Each row below holds a small network's activations on one input, seen along a few directions.
Each table varies a few parts of the input and shows all the possible inputs, shuffled.
A made-up example of a description, with smaller parts first: one of 5 places around a ring, together with either a single point or one of 11 places around a ring or (one of 3 separate values, together with one of 4 places along a line).
Shared parts are said once, and a part with two or three values counts as separate values.

Other details of the inputs shift rows strongly along three fixed directions, in all tables alike. That doesn't count.

A family of inputs:
R1: [ 56  25 -29 -16 -37  22  41 -16  42 -17 -12  45 -33]
R2: [ 17   5 -59  -4  -2  12  -1  48  12  -9   5  31  51]
R3: [ 46 -15  44   4   3 -21  10  21  -7 -35 -15  -9 -13]
R4: [ 32  27 -27 -46 -15 -21   2  31 -13 -20 -11  25  47]
R5: [-63  20 -37  -1  -1  11 -14 -20 -17  28  12   6  21]
R6: [-72 -15  46  22   9 -20  -7   2 -48  26  10  -7 -18]
R7: [-22  13 -43  -5   4  15 -13  10  -7   7  12  14  35]
R8: [ 15 -45  11  34  16 -12 -15  57  -4 -10  -9  -1  29]
R9: [ 65 -14  49  -9  -4 -10  36   1  14 -15 -17 -15 -34]
R10: [-12  47  -2 -37 -13  11  28 -67  13  34  22  -6 -35]
R11: [-24  16 -43   3  -4   5 -12   7  -3   8   3  15  38]
R12: [ 30  29 -33   2  -4  28  13 -43  32   6   7 -14 -31]
R13: [ 67 -26  16  30  15  12  11   3  33 -10  -5 -28 -40]
R14: [ 28  12 -41 -27  13  -1  -6  22  12 -15 -12  12  66]
R15: [-74 -10  45  12  -4 -23 -20  11 -53  25   2  -7 -33]
R16: [-29  49 -16 -12 -29  29  42 -57  18  41  32   8 -66]
R17: [ 70  24 -38 -26  -3  21  26 -18  56  -4 -10  -1   5]
R18: [ 62 -21  23  19  18   8  11   0  40 -19 -14 -31 -32]
R19: [-41 -19  53  13  -2 -12  -1 -43 -37   8   1 -16 -54]
R20: [-55  20 -18 -30   6   4 -15 -29 -10  26   9  -7  39]
R21: [ 10 -25  21  35   1  21  29  -9  35  23   1 -23 -64]
R22: [ 25  19 -43 -15  14   2 -16  22   7 -31  -7  10  58]
R23: [-24  -9  45  19  11  12   5 -54  18  20  15 -49 -59]
R24: [ 18 -35  19  22  26 -25 -23  42  -2 -27 -16 -15  34]
R25: [ 39  14 -49  -5 -14  31  16  26  41  -3   6  21  17]
R26: [-52  24 -13 -17 -14 -12 -19 -44 -40   1   3  26   9]
R27: [-21 -37  28   8  24 -25 -15  15 -11   9 -10 -21  29]
R28: [ 49 -28  22  33   1  27  32  23  49  -1 -11 -17 -45]
R29: [-18 -27  43   1   9 -32 -23   3 -33 -24 -18  10   8]
R30: [ 34 -44  12  34   8   5  12  43  25   1  -4  -5 -13]
R31: [ 10 -11  44  15 -21   7  46 -11   6  11   3 -10 -80]
R32: [-48  11 -26 -31   7  -3 -16 -29 -11  30  17  -3  37]
R33: [ 62 -17  45   1  -2  -4  20  -7  18 -35 -21  -6 -44]
R34: [-21 -28  17  29  29 -11 -24  20 -27  -6  -5 -23  13]
R35: [-71 -18  49  14  -4 -23  -3  -3 -59  16   5  -7 -20]
R36: [-13  11 -26 -33   7   3 -13  -2   1  10   7   2  52]
R37: [ 23  19 -37 -20 -21  -5   2  26 -13 -32 -18  53  43]
R38: [-15  15 -26 -23   4  -4 -11  -5   3   8   2   3  54]
R39: [-14  37 -21 -34 -14 -17 -13   2 -28 -15   6  13  22]
R40: [-71 -30  50  16   0 -22 -14 -16 -48  11  -9  12 -19]
R41: [ 19  17 -48  -2  -2  16  -9  39  10 -16 -11  24  57]
R42: [ 63 -28  30   6  12   7  19   4  45  -1  -6 -27 -17]
R43: [ 29  27 -32  -4   0  34  12 -40  30   6  18 -15 -32]
R44: [-20 -32  24  12  32 -14 -27  17 -18  -9   4 -23  19]
R45: [ 30 -39  13  39   5   2  15  42  27  -3 -11  -7 -13]
R46: [ 71  27 -37  -5  -5  36  15 -11  47 -13   5  -6 -12]
R47: [-16 -27  38  13   9 -29 -24   5 -37 -18 -21  15   3]
R48: [-17 -18  34  30   9  12   5 -52  12  29  21 -48 -72]
R49: [-55  21 -22 -15   3   1 -26 -31 -12  14  29  -6  30]
R50: [-28 -36  23  26  16   1 -18  32 -17   8   1 -12  15]
R51: [-15  51  -8 -20 -29  16  20 -66  -6  20  21 -15 -72]
R52: [ 28  15 -51   4   4  -4 -18  26   3 -22  -7  13  54]
R53: [-16  20 -34   5   2   1 -21  -1 -10  -3   7   2  40]
R54: [-33  33  -2 -31 -13   1  -7 -65  -8   0   3  19 -17]
R55: [ 25  49 -11 -23 -11  12  22 -43  23  -2  15  -1 -32]
R56: [ 57  28 -32 -19 -38  24  47 -12  38 -17  -8  39 -34]
R57: [  9 -24  23  14  -7 -29  -5  83 -22 -15 -17  18  -1]
R58: [-72  19 -40  -4  -3  16  -5 -12 -13  30  20  10  16]
R59: [-54 -36  29  33   2   7   7 -17   2  42  22 -25 -48]
R60: [ 64 -26  23  16  18   8   9   2  39 -16  -5 -29 -32]
R61: [ 18  47 -19 -20 -36  23  34 -30  14   8   8   6 -58]
R62: [-30 -31  18  30  23  -2 -15  30 -21   4  -8 -12  11]
R63: [-73  20 -35   2 -13  12  -6 -13  -8  33  23  12  21]
R64: [ 26 -22  31  16   4 -34  -6  47 -39 -35 -18   2  19]
R65: [ 29  15 -19 -42  -9 -17  -7   9  -3 -25 -26  46  54]
R66: [-59  15 -38  -5  -2  12 -16 -20 -17  31  22   7  21]
R67: [-31 -14  60  14  -8  10  18 -61  -1  22  -5  -5 -90]
R68: [-31  25 -23   0  -6  19  -7 -49   2  24  31 -15 -12]
R69: [ 10  22  -7 -41 -16  -4   9 -37   3  -4 -10  26   7]
R70: [-12  36 -25 -10  -3 -13 -10   2 -28  -4  10  17  27]
R71: [-18 -42  28   4  23 -24 -17  16 -11  12  -1 -20  29]
R72: [ 46 -31  46 -10   2 -20  14  14  -2 -24 -28   3  -3]
R73: [-24 -26  30  14  26 -12 -26  17 -16 -10  -6 -25  23]
R74: [ 30   7 -41 -31  13   0  -8  23  12 -12  -3  13  65]
R75: [ 23 -15  35   1   8 -37 -24  57 -24 -32 -20   0  10]
R76: [-12 -29  43  15  -8  -7  13  -2  -3   2 -15  21 -43]
R77: [-28 -36  23  32  12  -5 -17  30 -15   9   5 -10  16]
R78: [ 69  43 -19 -45 -24   5  24  -6  34  -6 -10  12 -21]
R79: [ 18  27 -47 -22 -30  -9  11  56 -13 -21  -4  43  32]
R80: [ 11 -36  17  38  15  -8 -12  57  -4 -14 -17  -2  32]
R81: [ 42 -25  21  30  19   6  -4  27  13 -20 -16 -25  -5]
R82: [ 27  27 -28 -14  -5  22  10 -44  42   3  19 -14 -21]
R83: [-55  21 -22 -22   6   7 -27 -29 -14  13  25  -8  30]
R84: [ 24 -15  27  14   4 -35 -23  61 -33 -27 -21   2   6]
R85: [-70  15 -37  -2 -14  13  -7 -12  -8  36  33  13  21]
Description of these inputs: one of 5 places along a line, together with either a single point or one of 6 places along a line or (one of 2 separate values, together with one of 5 places around a ring).
Q: The inputs of R31 and R9 match in every part but the place on the line of 5. If R59 is changed in the same way as R31 into R9, which row does it become?
A: R71
Q: The inputs of R14 and R58 match in every part but the place on the line of 5. If R78 is changed in the same way as R14 into R58, which row does it become?
A: R57
Q: The inputs of R42 and R85 match in every part but the place on the line of 5. If R74 is changed in the same way as R42 into R85, which row does it become?
A: R2
Q: Which other rows does R41 become when the place on the ring of 5 takes its other values? List them by row number.
A: R5, R11, R62, R80
Q: Which other rows does R72 become when the place on the line of 5 takes its other values? List them by row number.
A: R19, R33, R37, R56
Q: A walk changes only the place on the line of 6. It starts at R84 and steps to R51. List the rest of the walk in order.
A: R64, R19, R26, R47
Q: Which other rows does R13 become when the choice among 2 separate values takes its other values? List them by row number.
A: R12
Q: A walk changes only the place on the ring of 5. It starts at R28 and steps to R63. List the rest of the walk in order.
A: R45, R21, R58

A family of inputs:
R86: [-56   5   6  -6  -3  -4  -6 -24 -24  21  13   0  -1]
R87: [-52  12   3  -5   4  -5 -18 -27 -28  14  14 -13  -3]
R88: [ 30   3   3   8  -5   8  14   2  16  -6  -5  -1 -26]
R89: [ 46  55 -71 -22 -18  46  24 -46  58   3  15   9  -8]
R90: [ 26 -18  23  10   1   2  14   8  14  -5 -10  -5 -19]
R91: [-28   2  23   8  -8  14  13 -42   3  28  14 -18 -63]
R92: [ 29 -25  39  13   9  -9   4  12   6 -12 -14 -13 -22]
R93: [-59   4   0  -1  -6  -2  -8 -17 -23  23  14   2  -7]
R94: [  2  -1 -11  -3   0 -14  -8  27 -18 -13  -4  13  34]
R95: [ 28 -34  44  13  11 -11   6  13   7 -10 -15 -15 -18]
R96: [  2 -12  -2  -7  10 -15 -14  24 -10 -10  -9   9  41]
R97: [ 25 -17  19   7   1   4  14   8  18  -3 -11  -3 -19]
R98: [  2   4 -16  -1  -2 -12 -10  27 -16 -15  -6  15  32]
R99: [  1  21 -51  -9   1  13  -9  12  13   4  10   7  43]
R100: [  3   2  -8  -5   4 -15 -18  24 -15 -18  -7  12  35]
Q: Describe the family of inputs behind these rows.
A: either one of 2 separate values or one of 5 places along a line or one of 8 places along a line
Q: A walk changes only the place on the line of 5. It starts at R87 and steps to R100. List the rest of the walk in order.
A: R92, R95, R96
